Each row below holds a small network's activations on one record, seen along a few directions.
After each row come some of the record's fields: N, G, Z, S.
A field that a record lacks is written missing.
The largest differences between rows may come from other fields.
In the rows, 500 means zero.
Random noise pushes rows far along 19 fixed directions. That doesn't count. These rows show it; they differ only by the noise:
[571 590 291 564 310 496 586 679 470 534 744 479 326 485 526 256 648 581
 409 588 505 707 422 420 254 479 431 301 375 619 460 572 289 542]
[702 486 531 662 565 492 419 543 484 566 650 196 286 448 352 466 369 594
 611 717 451 584 479 422 406 407 534 240 430 531 590 333 403 420]
[561 515 203 575 474 349 608 485 478 533 513 321 449 257 568 555 553 600
 513 500 490 514 347 458 471 424 507 409 570 742 606 453 364 660]
[362 372 418 502 631 110 708 386 183 448 525 469 568 435 680 433 736 711
 637 353 366 504 687 420 257 647 508 539 790 486 387 543 232 437]
[796 545 312 537 452 714 504 419 359 396 600 528 558 320 385 517 612 726
 589 625 597 510 211 546 503 539 368 505 498 696 425 807 683 458]
[420 573 417 481 226 348 625 467 668 521 540 499 401 659 451 585 518 564
 243 491 473 487 355 653 564 323 425 281 457 620 407 581 530 595]
[506 573 620 503 629 762 456 594 379 249 639 491 599 584 558 480 580 335
 642 637 356 249 641 374 461 442 550 498 603 566 382 606 675 408]
[620 582 161 438 502 470 355 365 376 416 527 508 813 403 561 657 326 523
 551 388 731 620  62 329 479 564 431 426 492 588 385 280 551 532]
[464 500 267 329 712 453 326 222 264 515 311 612 726 265 532 557 700 404
 608 292 556 444 423 355 539 592 489 521 543 509 619 568 471 616]
[658 488 314 483 402 538 466 617 377 646 421 323 410 306 610 503 500 618
 593 700 579 619 393 461 545 492 555 594 531 626 597 419 479 650]
[641 595 438 574 390 441 651 662 379 521 595 422 441 442 609 675 501 661
 564 732 435 604 684 637 583 530 486 739 521 677 568 336 466 532]
[478 558 386 385 402 184 472 361 116 560 621 440 323 519 508 415 737 660
 619 485 421 705 659 449 369 443 491 427 495 556 521 603 346 521]
[661 503 736 436 429 463 385 456 349 534 381 207 416 636 680 809 566 620
 497 498 430 330 145 804 506 453 309 121 512 636 353 316 589 358]
[494 526 669 611 214 225 350 490 545 797 387 633 550 350 571 453 878 636
 290 329 497 487 459 734 397 469 404 313 329 449 764 479 461 376]
[522 493 592 664 395 376 602 638 674 574 608 567 410 510 556 322 591 629
 383 521 285 635 646 469 294 643 479 496 475 322 604 379 268 546]
[631 409 456 503 420 630 447 325 553 654 414 289 513 441 491 495 722 351
 409 606 528 524 333 386 411 464 356 712 465 264 540 696 269 390]
[426 431 392 440 535 744 330 399 778 573 236 193 561 389 344 542 399 249
 698 226 557 550 309 296 639 352 932 352 551 467 874 325 457 760]
[403 561 508 509 451 486 338 561 704 444 477 636 505 478 529 479 423 406
 378 412 411 414 432 482 591 371 575 407 495 555 570 449 722 668]
[707 383 516 609 780 709 398 289 538 450 500 532 429 316 285 373 468 497
 647 638 466 379 466 509 448 685 384 515 402 466 390 798 421 434]
[326 502 457 179 456 533 184 396 409 558 218 451 498 646 680 638 661  95
 259 512 394 428 425 384 728 259 453 718 603 375 538 576 638 731]
[561 508 552 433 420 604 412 507 528 620 374 379 426 393 761 430 598 407
 562 595 528 223 282 493 391 512 409 334 391 542 366 548 438 522]

[355 447 512 498 534 362 601 465 542 450 400 391 525 601 422 653 403 478
 419 551 425 348 600 546 661 372 608 421 687 555 491 454 578 589] | <N:n2 G:g1 Z:z2 S:s2>
[422 527 586 525 273 367 566 417 486 426 501 417 676 711 606 714 375 380
 534 493 575 467 564 670 530 506 506 729 487 573 269 395 383 377] | <N:n2 G:g2 Z:z2 S:s1>
[358 515 615 431 149 199 521 466 466 590 475 554 699 640 730 538 445 584
 507 356 698 570 453 516 400 502 529 656 510 358 334 346 506 326] | <N:n2 G:g1 Z:z2 S:s2>
[382 436 629 627 627 233 334 359 349 307 526 665 837 594 338 449 566 536
 411 372 288 465 682 358 418 545 579 424 740 311 575 457 611 459] | <N:n2 G:g2 Z:z2 S:s1>
[438 407 550 462 872 794 348 786 483 425 506 572 587 444 660 370 463 302
 554 276 583 602 436 298 355 618 552 555 565 320 544 270 547 329] | <N:n1 G:g2 Z:z1 S:s1>
[369 409 409 351 772 680 391 510 622 421 434 422 159 388 534 439 504 260
 520 249 563 426 287 619 508 351 508 260 489 731 343 690 505 467] | <N:n2 G:g1 Z:z2 S:missing>
[528 399 509 625 532 347 489 495 449 553 403 433 634 404 532 448 533 592
 379 593 491 338 373 431 419 504 442 305 634 491 500 464 487 502] | <N:n1 G:g1 Z:z1 S:s2>
[427 628 462 495 523 616 699 824 376 332 719 524 602 606 605 523 620 519
 543 512 369 600 759 301 499 417 660 600 706 557 676 335 616 526] | <N:n1 G:g1 Z:z1 S:missing>
[545 533 333 516 426 368 476 637 324 593 368 670 779 530 513 417 518 669
 231 682 533 495 383 435 459 737 420 117 525 506 501 272 460 774] | <N:n2 G:g2 Z:z2 S:s2>
[418 334 456 694 436 291 386 537 520 440 427 470 693 469 457 546 318 524
 377 389 636 602 365 608 537 421 597 605 681 625 448 412 575 425] | <N:n2 G:g2 Z:z2 S:s1>
[639 552 448 376 457 492 458 494 462 733 437 686 414 535 352 558 311 681
 367 778 685 659 492 552 698 594 343 534 301 360 507 436 641 555] | <N:n1 G:g2 Z:z2 S:s2>
[618 455 575 672 675 585 529 731 497 398 668 434 293 380 546 354 490 630
 589 410 419 553 411 577 291 570 465 295 494 659 509 441 466 396] | <N:n1 G:g2 Z:z2 S:s2>
[550 529 418 523 582 393 675 237 431 562 423 449 744 406 448 629 615 602
 654 394 480 369 489 429 448 691 480 304 471 486 636 398 248 562] | <N:n1 G:g1 Z:z1 S:s1>
[561 577 521 255 378 727 510 466 462 643 391 116 308 701 509 670 500 335
 546 742 538 452 419 392 660 257 534 416 481 438 538 474 507 565] | <N:n1 G:g2 Z:z1 S:s2>
[369 633 624 452 522 693 551 850 556 533 430 817 657 674 440 451 692 493
 347 320 367 598 762 592 542 724 665 161 424 436 831 184 523 692] | <N:n1 G:g2 Z:z2 S:s1>
[585 394 549 500 784 882 543 666 479 578 542 490 252 419 304 179 595 568
 668 585 564 510 568 433 366 612 579 157 410 484 532 694 421 404] | <N:n1 G:g2 Z:z2 S:s1>
[591 739 450 205 595 514 286 365 243 539 667 436 518 497 539 537 473 489
 806 383 654 649 390  67 355 448 547 155 358 325 630 159 563 374] | <N:n2 G:g1 Z:z2 S:s1>
[525 638 348 294 517 459 550 498 208 623 484 577 508 467 621 403 643 613
 611 651 477 474 606 240 470 603 476 367 465 444 584 460 459 727] | <N:n1 G:g1 Z:z1 S:s2>
[429 528 400 421 441 612 600 576 573 568 373 525 562 554 724 461 455 316
 438 582 581 299 389 518 470 655 400 432 358 560 264 473 300 655] | <N:n1 G:g2 Z:z1 S:s2>
[633 479 725 354 401 679 559 369 552 519 332 397 532 652 650 706 447 483
 622 628 416 456 496 495 615 649 466 884 585 284 444 456 482 549] | <N:n2 G:g2 Z:z2 S:s2>
[460 675 301 438 307 269 555 247 512 565 556 565 556 356 609 394 493 445
 670 558 475 456 674 207 432 527 554 740 381 408 549 560 303 734] | <N:n1 G:g2 Z:z2 S:s2>
[225 440 607 438 440 294 533 590 385 372 547 548 493 831 430 434 542 557
 428 351 265 735 826 449 527 415 740 603 780 332 563 461 605 600] | <N:n1 G:g2 Z:z1 S:s1>
[544 614 433 425 306 593 608 521 390 602 478 721 872 705 259 594 644 626
 273 664 660 616 566 419 615 583 475 409 483 315 647 458 603 487] | <N:n2 G:g2 Z:z2 S:s1>
[638 653 538 552 361 427 462 313 539 323 748 504 553 455 638 622 491 512
 594 412 422 473 355 453 395 425 340 767 435 472 398 558 603 328] | <N:n1 G:g2 Z:z2 S:s2>
[342 522 400 409 394 475 472 549 505 467 407 629 653 659 559 322 451 438
 439 495 437 472 507 345 450 635 623 323 530 428 392 435 445 820] | <N:n1 G:g2 Z:z2 S:s1>
[487 594 624 608 575 346 323 469 468 370 520 725 827 510 697 503 655 324
 229 649 141 197 650 280 409 585 316 576 606 288 531 381 543 593] | <N:n1 G:g2 Z:z2 S:s1>
[473 556 465 489 195 343 350 266 617 610 371 485 605 725 405 455 310 307
 302 745 487 396 407 383 573 472 442 366 322 441 386 502 341 835] | <N:n2 G:g1 Z:z1 S:s2>
[448 369 466 636 360 370 678 422 744 550 465 588 720 469 551 306 397 645
 396 530 602 324 298 346 324 612 456 468 570 310 277 619 431 497] | <N:n1 G:g2 Z:z1 S:s1>
[566 395 443 637 772 525 427 626 320 366 585 642 477 372 358 408 494 625
 510 495 515 646 572 633 477 602 487 478 597 707 469 571 562 409] | <N:n2 G:g1 Z:z1 S:s1>

Which values does each new row have?
[620 406 643 432 549 735 491 391 536 602 404 315 426 606 348 511 577 521
 499 511 570 448 269 510 462 500 422 241 450 322 488 614 478 346] | <N:n1 G:g2 Z:z2 S:s1>
[345 575 430 327 502 446 856 646 469 478 704 454 305 746 659 490 469 469
 438 662 513 486 662 329 408 406 428 426 558 497 246 475 355 446] | <N:n2 G:g1 Z:z2 S:s2>
[599 552 665 651 486 596 625 569 451 323 672 473 289 396 513 500 613 631
 887 394 332 521 769 844 457 589 636 605 456 904 528 631 418 439] | <N:n2 G:g1 Z:z2 S:s1>
[421 489 600 550 481 523 454 468 850 588 417 626 506 427 427 465 478 382
 406 294 528 515 524 572 506 534 551 527 362 334 655 444 439 465] | <N:n2 G:g1 Z:z2 S:s2>
[591 427 606 512 662 605 407 660 571 586 373 464 326 429 486 426 444 588
 502 529 301 599 548 447 560 613 594 462 547 358 792 297 540 739] | <N:n1 G:g2 Z:z2 S:s2>
[659 551 314 595 596 537 688 502 613 428 552 453 530 344 518 648 363 494
 500 759 346 522 654 384 588 642 451 921 576 422 596 371 385 670] | <N:n2 G:g2 Z:z2 S:s2>
[519 306 438 564 660 706 269 533 371 530 372 319 863 675 160 694 659 251
 159 456 638 852 406 417 590 384 541 567 711 252 749 348 443 222] | <N:n2 G:g2 Z:z2 S:s1>
[592 541 649 610 454 541 629 568 406 411 678 566 649 482 422 496 539 844
 662 529 576 364 488 509 459 431 560 337 596 564 483 595 851 237] | <N:n1 G:g2 Z:z1 S:s2>
[466 433 378 467 594 906 671 820 569 354 513 442 411 574 662 435 591 299
 365 535 465 508 406 549 477 536 445 686 605 584 319 655 445 539] | <N:n1 G:g2 Z:z1 S:s2>
[477 475 370 354 538 577 517 365 446 640 485 511 505 581 137 510 620 477
 360 641 620 694 636 294 641 343 541 547 540 237 685 684 542 428] | <N:n2 G:g1 Z:z2 S:s2>
[705 486 567 576 717 550 571 590 464 595 671 460 154 356 343 444 558 762
 523 663 428 574 595 554 455 489 361 404 416 406 632 571 575 302] | <N:n1 G:g2 Z:z2 S:s2>
[498 561 750 579 315 464 368 461 586 619 471 575 458 603 372 352 491 484
 598 481 460 490 677 661 442 618 605 249 211 499 568 444 347 548] | <N:n2 G:g1 Z:z2 S:s2>
[439 722 608 496 398 530 312 344 538 251 540 791 628 697 400 521 539 236
 405 491 164 332 698 527 654 506 470 546 377 605 563 640 630 843] | <N:n2 G:g1 Z:z1 S:s2>
[496 602 286 449 477 491 648 521 596 574 550 424 556 478 506 604 271 396
 442 706 705 467 467 262 576 394 489 508 444 499 495 318 445 544] | <N:n2 G:g1 Z:z2 S:s2>
